Each row below holds a small network's activations on one input, seen along a few directions.
In each table, some parts of the input vary, and every possible input appears once, in random order.
A made-up example of a description, with smaller parts first: one of 4 places along a line, together with either a single point or one of 9 places around a ring or (one of 3 separate values, together with one of 8 places around a ring).
Shared parts are said once, and a part with two or three values counts as separate values.
In the rows, 128 means zero.

Other details of the inputs shift rows strongly along two fixed directions, in all tables alike. That doesn't count.

Table:
row 1: [152 160 130  66 143 124 177 131 190 178 163 129 122 170 166]
row 2: [119 112 131 140 116 133 110 107  57 103 176 101 118  90  98]
row 3: [169 131 155 145 126 207  92  96 176 116 122 155 138 106 126]
row 4: [132 154 134  57 125 127 145 130 194 201 137 139 132 134 172]
row 5: [108  95 105 169 121 130  97 136  62  99 105 124 137  96 119]
row 6: [ 81 143 127 134 123  41 171 179 126 126 113  81 113 146 129]
row 7: [137 155 127  51 134 118 150 126 188 192 138 144 135 154 175]
row 8: [113 110 126 130 112 135 101 106  61 110 163 102 121  83  97]
row 9: [121  89  98 164 134 127 121 134  61  86 110 133 138 123 120]
row 10: [ 80 134 107 125 147  40 174 175 113 128 104 104 117 165 137]
row 11: [193 112 123 100 136 211 118  85 128 141 157 162 142 126 151]
row 12: [172 127 137 139 142 202  92 100 148 121 115 183 150 134 134]
row 13: [122 158 131  94 115 124 140 152 229 165  94 117 136 118 179]
row 14: [138 104 118 141 124 125 124 114  44 103 174 111 106 120  96]
row 15: [109 105 126 171 124 126  91 116  74 103 111 146 135 113  85]
row 16: [164 113 134  98 120 212  93  85 138 145 154 146 141  91 149]
row 17: [ 96 110 135 172 121 127  91 112  72 100 110 139 131 107  87]
row 18: [ 97  93 108 166 112 125  93 131  68  92 104 112 136  91 116]
row 19: [157 154 131  60 144 126 168 127 183 184 152 134 122 170 168]
row 20: [115  95  99 163 127 123 102 131  56  91 105 130 140 116 124]
row 21: [ 72 158 146 139 119  40 149 153 140 130 117 103 113 143  95]
row 22: [194 108 113 150 143 209 125 118 156 104 131 146 144 131 157]
row 23: [132 115 131 181 132 124 116 125  76  85 132 135 116 136  76]
row 24: [144 161 162 111 135 123 160 140 227 151 123 132 122 161 134]
row 25: [189 118 145 108 131 211 124  94 144 124 179 127 126 112 135]
row 26: [199 124 138 155 139 201 114  99 157 116 132 169 138 149 123]
row 27: [107 100 115 169 113 128 101 134  80  85 115  99 129  85 110]
row 28: [ 67 147 128  84 106  49 148 142 117 167 135  94 112 116 122]
row 29: [ 78 155 131 129 141  47 161 152 112 140 101 137 123 172 108]
row 30: [ 88 145 110 133 129  38 173 183 128 124 114  91 109 158 130]
row 31: [122 167 155  98 121 122 135 136 232 170 100 145 133 134 146]
row 32: [ 66 151 126 134 119  41 160 174 134 125 113  79 116 128 133]
row 33: [193 122 141 148 150 206 110  99 151 118 124 175 136 147 126]
Each input here is: one of 3 separate values, together with one of 11 places around a ring.
Changing only the choice among 3 separate values turns row 26 into row 22. The same change can be made to row 17. Which row results? -> row 18
Change only the choice among 3 separate values in row 6. List by row number the other rows that result. -> row 24, row 25
Change only the choice among 3 separate values in row 23. List by row number the other rows that result. -> row 14, row 30

Table:
row 34: [ 97 154 138 109 124  76 149 144 156 151 124 114 119 143 126]
row 35: [135 110 118 138 126 142 119 121  92 113 139 122 127 114 122]
row 36: [126 116 131 145 123 139 109 115  97 115 134 130 127 111 109]
row 37: [124 116 126 141 123 139 109 115  94 115 132 129 129 109 114]
row 38: [127 112 125 141 124 138 114 116  93 114 133 131 131 114 114]
row 39: [106 151 127  97 128  79 156 148 159 158 122 122 124 151 140]
row 40: [130 111 119 138 128 139 117 120  91 113 136 127 129 118 119]
row 41: [131 117 133 147 126 138 115 116  99 109 135 129 126 119 105]
row 42: [101 145 130 124 129  86 146 155 166 140 100 121 128 144 138]
row 43: [105 152 134 108 130  75 157 147 158 150 126 118 118 155 127]
row 44: [171 139 142 116 138 176 134 116 182 141 137 148 132 142 147]
row 45: [ 67 126 113 135 127  38 148 151  62 121 125 103 114 142  98]
row 46: [130 110 122 138 123 142 117 120  93 114 137 120 128 109 121]
row 47: [123 115 127 163 122 139 107 128 108 102 110 131 134 112 116]
row 48: [125 113 123 139 120 140 113 119  92 114 137 118 127 104 120]
row 49: [170 137 133 130 139 178 127 128 188 129 110 151 139 138 158]
row 50: [172 138 138 110 135 179 126 114 184 147 133 151 134 136 151]
row 51: [165 135 133 130 137 176 124 126 190 131 109 150 139 134 156]
row 52: [125 114 124 138 123 141 110 117  95 115 134 125 129 107 119]
row 53: [126 111 122 138 125 138 114 118  91 112 134 125 129 112 118]
row 54: [100 150 135 103 125  77 152 147 158 158 122 119 122 148 131]
row 55: [103 149 123  96 130  74 161 154 152 155 127 115 123 154 145]
row 56: [175 138 138 110 138 180 129 115 182 145 135 152 134 139 154]
row 57: [138 111 118 139 129 144 122 122  90 111 141 124 127 118 124]
What is each input in this table made of? -> one of 4 places along a line, together with either a single point or one of 5 places along a line
Changing only the place on the line of 4 turns row 44 into row 41. The same change can be made to row 55. Which row results? -> row 53
Change only the place on the line of 5 in row 40. List by row number the other rows that result. -> row 35, row 39, row 43, row 50
Change only the place on the line of 4 in row 49. List by row number the other rows that result. -> row 42, row 47, row 51
